Each row below holds a small network's activations on one input, seen along a few directions.
In each table, some parts of the input vary, and every possible input appears once, in random order.
A made-up example of a description, with smaller parts first: ring(8) and (point or line(11) or (values(3) and line(6))).
Shared parts are said once, and a part with two or three values counts as separate values.
(in the rows, 128 means zero)

Other details of the inputs vary at random and push rows far along two fixed directions, the same in every table; ignore that.

Rows:
R1: [135 123 124 122 117 130 127 130 124 131 138]
R2: [138 125 125 133 122 132 126 117 125 125 135]
R3: [138 125 121 131 124 130 130 118 125 126 136]
R4: [116 137 133 126 127 121 124 126 130 131 120]
R5: [126 136 130 125 121 130 120 133 132 132 130]
R6: [138 124 122 132 123 132 126 118 125 127 132]
R7: [114  75 152 152 208 121 163 150 139 120 139]
R8: [133 117 125 128 115 120 126 134 118 128 131]
R9: [128 138 130 123 118 132 124 136 136 127 125]
R10: [135 121 130 134 120 125 127 118 123 119 133]
R11: [125 135 124 125 132 135 126 119 125 123 122]
R12: [141 126 121 135 118 129 128 123 123 124 124]
R13: [132 121 123 121 120 124 130 130 123 132 140]
R14: [122 130 136 128 121 123 121 133 130 129 128]
R15: [141 132 117 128 121 134 128 117 125 131 135]
R16: [137 129 123 119 109 132 128 131 127 127 132]
R17: [142 128 122 132 127 132 125 117 124 131 137]
R18: [109  83 164 154 195 119 161 160 148 123 131]
R19: [143 126 124 131 121 133 128 118 130 126 127]
R20: [118 144 128 125 127 127 128 127 131 132 125]
R21: [128 136 126 124 131 134 127 119 129 121 117]
R22: [138 124 122 121 123 129 126 130 124 137 140]
R23: [125 136 126 123 124 128 124 134 132 133 131]
R24: [119 144 131 127 125 131 125 127 132 131 124]
R25: [135 124 119 120 121 128 130 131 124 136 139]
R26: [118 140 130 132 123 123 126 132 127 128 114]
R27: [124 130 127 132 131 126 127 123 120 118 116]
R28: [125 133 128 129 116 122 120 136 126 130 121]
R29: [122 133 130 126 123 124 123 132 131 130 133]
R30: [108  80 157 148 172 105 138 148 131 126 142]
R31: [123 128 135 127 122 121 119 131 130 130 126]
R32: [122 128 130 125 124 122 119 132 128 133 128]
R33: [139 123 123 130 120 129 127 117 126 126 129]
R34: [126 140 127 123 125 134 128 120 126 117 120]
R35: [134 119 121 120 119 128 128 131 124 133 134]
R36: [103  76 157 150 188 100 147 133 122 113 143]
R37: [134 118 132 135 122 123 127 116 122 122 133]
R38: [134 121 122 119 114 126 126 129 124 132 132]
R39: [143 126 122 136 120 131 129 124 126 124 124]
R40: [120 146 132 125 122 131 128 131 135 126 119]
R41: [125 132 129 130 118 123 120 137 127 129 121]
R42: [136 121 125 121 115 127 127 129 126 131 132]
R43: [128 139 121 127 125 132 126 123 122 120 113]
R44: [117 138 130 126 128 124 124 127 129 132 121]
R45: [124 132 126 123 131 129 126 118 124 122 119]
R46: [134 122 125 134 124 125 128 116 124 123 138]
R47: [123 128 131 124 121 120 119 131 129 132 126]
R48: [135 122 122 126 112 124 126 134 119 128 129]
R49: [123 133 129 127 136 125 121 114 118 127 130]
R50: [117 143 128 126 129 125 125 126 129 135 127]
R51: [129 116 132 125 115 120 126 128 120 128 137]
R52: [132 122 123 122 118 125 129 129 125 130 140]
R53: [117 136 135 128 127 122 124 126 132 129 119]
R54: [119 142 132 128 132 125 121 125 128 136 128]
R55: [117 141 130 127 125 128 123 126 129 132 122]
R56: [127 135 130 125 126 126 117 131 129 138 133]
R57: [119 140 131 132 123 123 125 132 128 128 115]
R58: [124 136 127 126 130 133 125 117 124 121 125]
R59: [122 132 129 125 125 122 121 131 127 136 134]
R60: [135 123 121 121 116 131 126 130 124 133 135]
R61: [185 171  95 114 178 241 192 184 206 138  85]
R62: [140 127 119 129 120 132 126 117 125 128 129]
R63: [125 134 123 123 133 132 126 119 124 124 121]
R64: [115 142 131 128 127 124 127 126 131 129 127]
R65: [120 133 128 127 133 126 127 116 122 120 129]
Each input here is: ring(5) and (values(2) or line(11)).
Q: Changing only the ring(5) part turns R48 into R26. The same change can be made to R35. Which row results?
A: R44
Q: Changing only the ring(5) part turns R29 into R64. The same change can be made to R30. Which row results?
A: R55
Q: Which other rows does R38 become when the line(11) part takes its other values? List them by row number.
A: R1, R13, R16, R22, R25, R35, R42, R51, R52, R60
Q: Which other rows agree with R19 in the ring(5) part? List them by row number.
A: R2, R3, R6, R10, R12, R15, R17, R33, R37, R39, R46, R62
Q: Which other rows does R28 become when the values(2) part takes its other values? List them by row number.
A: R41

Rows:
R66: [167 139 111 120 138 183 158 180 177 143 110]
R67: [120 139 128 135  94 100  98  86  96 115 123]
R68: [106 103 140 129  95  74  95  70  75 105 152]
R69: [159 203  82  95  81 175 108  93 132 147 125]
R70: [154 127 112 117 165 172 162 175 166 155 129]
R71: [ 87  83 161 149  77  36  78  99  66 111 145]
R72: [115  87 152 150 179 109 143 123 128 124 162]
R73: [104  52 158 148 177  85 144 153 117 125 158]
R74: [161 202  84  86  65 174 107 125 143 164 128]
R75: [129 137 119 106  64 110  98 109 104 130 138]
R76: [125  89 134 141 179 124 151 129 125 117 139]
R77: [171 129 112 141 157 185 174 151 167 117  99]
R78: [133 149 108 102  60 117  99 108  98 131 136]
R79: [119 149 113 114  96 109  95  77  90 131 140]
R80: [174 203  80 109  69 188 119 111 138 125  84]
R81: [156 132 122 132 142 163 153 174 167 141 108]
R82: [ 60 145 174 148 214 118 144 146 154 114  91]
R83: [ 48 133 181 142 189  94 130 162 147 127 103]
R84: [111  73 161 146 175 101 145 157 138 139 169]
R85: [131  89 143 150 171 126 147 134 135 114 131]
R86: [163 116 122 137 141 166 167 177 168 129 108]
R87: [124 134 117 117  87 105 102  77  83 112 139]
Q: Changing only one part turns R82 into R83. The same change can be made to R79. Which row results?
A: R70
Q: Describe the family of inputs behind these rows.
A: values(2) and (point or line(10))
Q: Which other rows does R76 become when the values(2) part takes its other values? List them by row number.
A: R73
